A small network was shown many inputs. Here are its activations along a few directions, one row for each input.
Each table varies a few parts of the input and shows all the possible inputs, shuffled.
Descriptions start from the smaller parts, as in this example, which fits no table here: one of 8 places around a ring, together with either a single point or (one of 2 separate values, together with one of 4 places along a line) or one of 9 places along a line.
Shared parts are said once, and a part with two or three values counts as separate values.

Other details of the inputs vary at random and push rows far along two fixed directions, the same in every table; ignore that.

A family of inputs:
row 1: -12  4  13  0  -4  5  -18  -7  6  -8  -10  5
row 2: -26  -20  5  -6  15  -19  -17  4  8  0  18  7
row 3: -16  6  9  2  -6  3  -14  -5  9  -7  -14  11
row 4: -14  -1  7  -16  8  -14  -16  8  4  0  -15  5
row 5: -22  1  8  11  8  -1  -2  -13  -11  -6  13  8
row 6: -16  -4  5  -13  9  -10  -20  11  1  0  -15  -1
row 7: -17  -11  6  -8  3  -5  -19  3  9  1  -16  0
row 8: -17  -10  5  -14  -2  -20  -13  4  7  -5  -14  4
row 9: 43  37  -1  36  -26  21  16  3  -9  -14  2  -6
row 10: -18  -11  11  -11  5  -5  -17  0  10  2  -17  -1
row 11: 16  -55  -24  -31  39  -22  11  24  21  28  11  -12
row 12: 19  38  13  25  -26  15  4  -9  -8  -20  -1  7
row 13: -6  23  1  28  -1  18  14  -20  -17  -24  15  6
row 14: -5  -1  0  0  17  6  10  -11  3  -11  15  6
row 15: 2  -44  -8  -38  21  -35  2  20  13  30  -23  -10
row 16: 58  -2  -39  11  -3  6  43  8  -6  36  21  -38
row 17: 55  33  8  52  -17  37  51  -4  -11  3  30  -12
row 18: 94  -52  -32  0  32  -6  63  18  -10  76  8  -40
row 19: -26  -2  -9  -27  11  -13  -9  -11  -2  11  15  -4
row 20: 11  28  14  20  -5  27  13  -14  1  -28  30  12
row 21: 7  27  6  20  -23  4  -6  -3  -4  -21  -2  6
row 22: 2  36  18  22  -17  20  -5  -4  -10  -22  -5  0
row 23: 2  18  7  23  -20  16  -8  -6  3  -18  -5  0
row 24: 2  21  10  20  -18  13  -12  -3  -3  -19  -3  -3
row 25: 47  -56  -37  -19  41  -17  33  22  11  41  8  -24
row 26: 26  24  2  21  -18  7  13  4  -4  -6  -5  -2
row 27: -17  3  12  -7  -12  4  -9  0  -4  -10  -10  8
row 28: -23  -20  -3  -17  27  -12  -6  -16  -7  -2  7  8
row 29: 4  33  11  25  -21  17  -10  -1  -10  -26  -2  0
row 30: 80  -8  -18  18  13  22  65  15  3  28  21  -26
row 31: -14  12  10  -2  -6  -8  -12  0  2  -9  -12  10
row 32: 0  27  17  19  -16  20  -7  -6  -4  -15  -5  -2
row 33: -12  14  8  -1  -2  -6  -15  5  0  -12  -10  8
row 34: 0  31  8  25  -24  22  1  -10  -3  -18  -6  14
row 35: 2  -51  -15  -37  12  -32  -3  22  10  25  -20  -13
row 36: -7  0  -3  1  -6  2  -7  4  3  0  -14  11
row 37: 46  37  -4  43  -34  39  31  3  -17  -4  0  -4
row 38: -19  -9  7  -12  6  -8  -24  7  5  1  -14  -2
row 39: -35  -2  -13  -23  8  -15  -10  -5  0  9  13  -5
row 40: 0  19  0  16  -24  16  -5  -2  -8  -17  -3  10
row 41: -21  -13  3  -18  -4  -7  -15  9  0  -1  -13  7
row 42: 31  7  2  11  -16  4  16  2  -2  4  -7  -6
row 43: -14  -10  1  -14  2  -7  -17  0  5  2  -15  16
row 44: -12  -7  -4  -3  21  2  4  -5  2  -9  14  7
row 45: -2  13  -3  14  -18  8  -8  -3  1  -15  -7  12
row 46: -19  -18  13  -13  18  -12  -10  -2  5  8  18  10
row 47: -22  -2  11  6  9  0  -2  -17  -10  -5  12  6
row 48: -16  6  6  3  -7  1  -14  -2  9  -7  -12  12
row 49: -15  16  -8  -8  1  1  7  -13  1  7  17  -8
row 50: -19  -28  -21  -41  26  -26  1  3  4  35  6  -16
row 51: -20  -12  9  -18  -4  -12  -9  3  3  -2  -15  3
row 52: 75  2  -12  17  0  15  35  20  -9  32  -8  -29
row 53: 2  29  6  29  -25  17  -6  -9  3  -23  -3  9
row 54: -27  -20  7  -10  18  -15  -10  6  6  8  16  8
row 55: -24  1  3  1  14  2  3  -19  -9  -14  9  7
row 56: -20  -16  0  -18  -6  -10  -19  7  1  -5  -11  6
row 57: 2  7  -10  21  4  7  13  -13  -12  -17  16  0
row 58: -5  1  6  -1  -15  -1  -1  3  -2  -7  -10  1
row 59: -11  -7  2  -13  -5  -2  -15  2  0  1  -10  15
row 60: -8  -9  -2  12  6  -5  -3  -9  -8  -2  15  1
row 61: -15  -13  7  -20  -3  -6  -14  4  -1  -1  -11  8
row 62: -28  1  -8  -25  10  -12  -11  -13  3  12  16  -1
row 63: -33  0  -16  -18  6  -17  -16  -8  6  3  15  -5
row 64: 1  0  9  -4  -14  0  -1  -2  -2  -6  -8  2
row 65: -12  0  5  -5  17  5  -4  -18  1  -18  18  14
row 66: -22  -18  0  -17  24  -7  -6  6  14  -7  15  9
row 67: 64  -40  -20  -14  21  -7  26  28  5  57  -17  -35
row 68: -18  -19  0  -18  0  -27  -17  7  10  -4  -14  3
row 69: -14  -8  5  -12  3  -7  -18  -1  11  4  -15  12
row 70: 34  -3  -2  -4  5  -5  8  13  -1  17  -10  -7
row 71: -18  5  5  -5  -9  5  -11  0  -3  -6  -12  13
row 72: 16  43  -12  27  -20  23  27  -15  -6  -1  27  -13
Each input here is: one of 4 places along a line, together with either one of 2 separate values or one of 5 places around a ring or one of 11 places around a ring.
Question: The inputs of row 62 and row 49 match in every part but the place on the line of 4. If row 28 is changed in the same way as row 62 into row 49, which row does it become?
Answer: row 55
Question: A walk changes only the place on the line of 4. It starts at row 53 and steps to row 48. List the rest of the walk in order.
Answer: row 3, row 69
Question: Change only the place on the ring of 11 in row 41. List by row number the other rows that result.
Answer: row 6, row 7, row 8, row 26, row 33, row 36, row 37, row 38, row 48, row 58

A family of inputs:
row 73: 0  35  13  17  -23  26  -7  -7  1  -19  -4  0
row 74: -91  -3  14  -30  30  -11  -31  -37  -10  -21  26  19
row 75: 9  31  11  19  -15  23  1  0  -1  -26  0  11
row 76: -8  54  12  16  -29  19  -12  -9  -4  -28  -4  11
row 77: -64  -5  11  -19  -11  -11  -41  -9  2  -20  -16  20
row 78: -6  -68  -26  -74  36  -51  -12  28  19  54  -33  -11
row 79: -77  -44  -12  -50  52  -38  -31  -11  19  -7  43  18
row 80: 5  36  12  21  -17  21  3  0  0  -23  -2  9
row 81: 37  12  2  26  -9  11  19  -1  -6  -11  0  -7
row 82: -4  -18  -6  -3  9  -7  -10  7  2  1  -11  4
row 83: 51  -44  -42  -24  50  -16  56  3  -12  76  22  -40
row 84: 79  3  -13  32  -8  18  45  15  -11  13  3  -24
row 85: -4  36  18  23  -33  16  -1  -6  -10  -27  1  1
row 86: 5  27  12  26  -17  13  2  -7  -9  -26  2  3
row 87: -17  -21  5  -23  19  -9  -24  10  14  2  -10  7
row 88: -1  -19  -5  -3  13  -12  -10  5  3  -2  -9  0
row 89: -1  -16  -1  1  0  -5  -2  2  2  2  -10  7
row 90: 44  22  0  24  -10  21  25  6  2  -4  -3  -4
row 91: -14  -19  -1  -8  43  -2  17  -24  -9  9  33  2
row 92: -8  52  16  20  -28  24  -17  -13  -2  -25  -1  8
row 93: 10  25  12  19  -18  20  7  -8  0  -26  -2  14
row 94: 2  28  22  28  -21  16  1  -4  -7  -14  5  4
row 95: -69  15  24  -19  -11  -23  -50  -10  -1  -28  -7  22
row 96: -15  -16  -28  -17  22  -10  17  -5  9  11  44  -16
row 97: -7  -16  -7  -2  8  -10  -7  8  3  6  -13  2
row 98: 31  14  -5  34  -12  17  16  -1  -4  -7  -4  -3
row 99: 61  9  1  31  -10  26  32  10  -4  19  3  -17
row 100: 2  -11  12  -2  3  -5  -7  8  0  5  -2  1
row 101: -57  -1  26  -16  4  -11  -42  -6  10  -14  -8  19
row 102: -68  7  9  -21  -2  -21  -57  -11  0  -27  -14  18
row 103: 35  15  9  28  -11  19  17  1  1  4  1  -7
row 104: 43  -40  -33  -20  8  -19  23  24  1  58  -22  -24
row 105: 2  25  10  22  -28  18  6  -9  -5  -20  -2  15
row 106: 63  3  -10  24  -19  21  40  8  -8  10  -1  -6
row 107: -13  44  11  19  -41  17  -9  -18  -9  -28  -5  18
row 108: -108  9  -2  -36  20  -28  -51  -31  10  -32  45  25
row 109: 64  8  -7  21  -13  25  39  10  -5  5  -1  -8
row 110: 48  -33  -24  -15  10  -14  26  23  1  39  -15  -34
row 111: -12  37  25  24  -33  19  -10  -11  -9  -23  1  3
row 112: 48  -31  -26  -15  -4  -5  33  20  3  43  -19  -23
row 113: 2  -10  13  0  5  -8  -5  4  4  6  -3  1
row 114: -4  0  4  -12  -1  -9  -14  5  4  19  -11  -6
row 115: -9  41  14  16  -35  26  -2  -13  -4  -34  -5  12
row 116: 4  26  5  31  -17  16  -2  -6  -9  -24  1  2
row 117: 22  -18  -5  -11  3  -4  7  16  6  33  -14  -21
row 118: 4  28  18  25  -21  12  5  -3  -9  -20  5  5
row 119: 59  3  -12  33  -18  26  39  8  -11  12  0  -10
row 120: 3  -13  0  -6  -3  -6  1  0  5  -1  -10  11
row 121: -14  22  9  22  16  23  22  -34  -20  -11  42  5
row 122: -13  -63  -30  -55  35  -51  -21  24  13  49  -32  -14
row 123: -16  24  -9  20  6  13  17  -21  1  -22  59  4
row 124: -51  -38  9  -47  33  -31  -47  7  24  1  -18  15
row 125: 50  -28  -17  -14  9  -19  23  25  1  59  -14  -32
row 126: 1  -4  4  -6  7  2  -7  10  11  5  -8  1
row 127: -53  -44  11  -47  27  -43  -42  13  11  -1  -11  15
row 128: -13  -13  0  -3  36  6  17  -24  -14  5  38  3
row 129: -14  -12  -17  -3  29  -8  15  -15  10  -4  51  1
row 130: 51  -27  -29  -2  6  -5  25  23  -2  35  -15  -34
row 131: -5  -64  -24  -61  37  -55  -16  25  11  48  -26  -18
row 132: -1  22  8  27  -26  19  4  -8  -8  -16  -3  11
row 133: 1  39  9  14  -25  22  -2  -3  -1  -23  -7  3
row 134: 2  -13  -5  1  8  -4  -10  6  -2  -5  -5  0
row 135: -50  -5  24  -15  3  -20  -35  -4  5  -26  -4  21
row 136: 4  30  12  18  -22  21  6  -6  -2  -25  -2  13
row 137: 46  -28  -30  -2  5  -5  25  22  1  40  -19  -29
Question: What do these inputs look like to the network?
Answer: one of 5 places along a line, together with either one of 2 separate values or one of 11 places around a ring
Question: The inputs of row 92 and row 87 match in every part but the place on the line of 5. If row 107 is changed in the same way as row 92 into row 87, which row does it become?
Answer: row 106
Question: The inputs of row 94 and row 100 match in every part but the place on the line of 5. If row 136 is changed in the same way as row 94 into row 100, which row does it become?
Answer: row 109
Question: Change only the place on the line of 5 in row 119. List by row number the other rows that result.
Answer: row 77, row 89, row 104, row 132
Question: A walk changes only the place on the ring of 11. It starts at row 130 and steps to row 110. List the rest of the walk in order.
Answer: row 85, row 111, row 117, row 73, row 133, row 115, row 112, row 77, row 137
Question: Change only the place on the line of 5 in row 117. List by row number the other rows that result.
Answer: row 99, row 101, row 103, row 114

A family of inputs:
row 138: 28  48  3  45  -46  43  64  -41  -38  -5  22  10
row 139: 49  -22  -39  -10  -32  -9  13  38  7  48  -43  -31
row 140: -61  43  65  29  -30  27  -71  -8  16  -72  -16  53
row 141: 50  -69  -27  20  51  -11  31  22  3  10  11  -2
row 142: 31  -32  -3  -29  63  7  31  1  -2  65  4  -30
row 143: -83  65  81  22  -6  12  -50  -41  -12  -50  43  16
row 144: 51  32  49  38  -16  34  24  1  -24  -3  -35  -7
row 145: 41  4  14  78  2  37  42  -26  -46  -25  21  -2
row 146: 62  -37  -46  -38  -12  -31  17  46  3  52  -53  -34
row 147: 48  -54  4  -12  29  7  61  1  -13  42  10  -2
row 148: -66  -31  5  -42  -5  -35  -79  25  45  -27  -39  29
row 149: -90  -56  -30  -84  10  -52  -27  -1  15  1  -4  30
row 150: 49  59  8  43  8  60  28  -14  3  -17  36  1
row 151: 47  47  16  34  -48  24  22  -14  -38  11  -40  -11
row 152: -95  77  45  14  -29  -3  -52  -48  -23  -34  34  7
row 153: 51  -55  -11  -18  35  3  54  22  19  26  18  11
row 154: 25  -54  -43  15  23  -23  35  -12  -42  43  -8  -23
row 155: -60  -71  14  -80  81  -74  -59  35  46  36  22  -4
row 156: -83  -56  -15  -76  27  -45  -31  6  46  -25  5  41
row 157: 55  -6  -52  -19  33  5  35  22  35  31  15  -32
row 158: 22  -15  -33  -35  38  -4  32  -12  -12  79  -4  -35
row 159: -100  -12  -13  -71  11  -65  -65  10  20  11  21  -12
row 160: 47  70  -5  49  -36  25  19  6  15  -25  60  -27
row 161: -76  23  -2  35  -17  1  -43  -28  9  -104  22  45
row 162: -34  -44  32  -49  33  -37  -60  32  25  -12  -43  31
row 163: 41  34  50  61  -34  48  10  -3  -21  -4  -22  -3
row 164: 78  -46  -35  -31  7  -30  15  59  32  30  -46  -23
row 165: 34  31  -46  70  -50  28  38  -18  -36  -38  22  -9
row 166: -94  83  -4  -7  -29  24  -47  -44  -4  -57  21  22
row 167: 31  46  16  50  -59  38  13  -15  -29  13  -31  -9
Question: The inputs of row 157 and row 142 match in every part but one. If row 160 is changed in the same way as row 157 into row 142, which row does it become?
Answer: row 143
Question: What do these inputs look like to the network?
Answer: one of 5 places around a ring, together with either one of 2 separate values or one of 4 places along a line
Question: A walk changes only the place on the line of 4. It starts at row 152 and steps to row 158. List the rest of the walk in order.
Answer: row 138, row 154
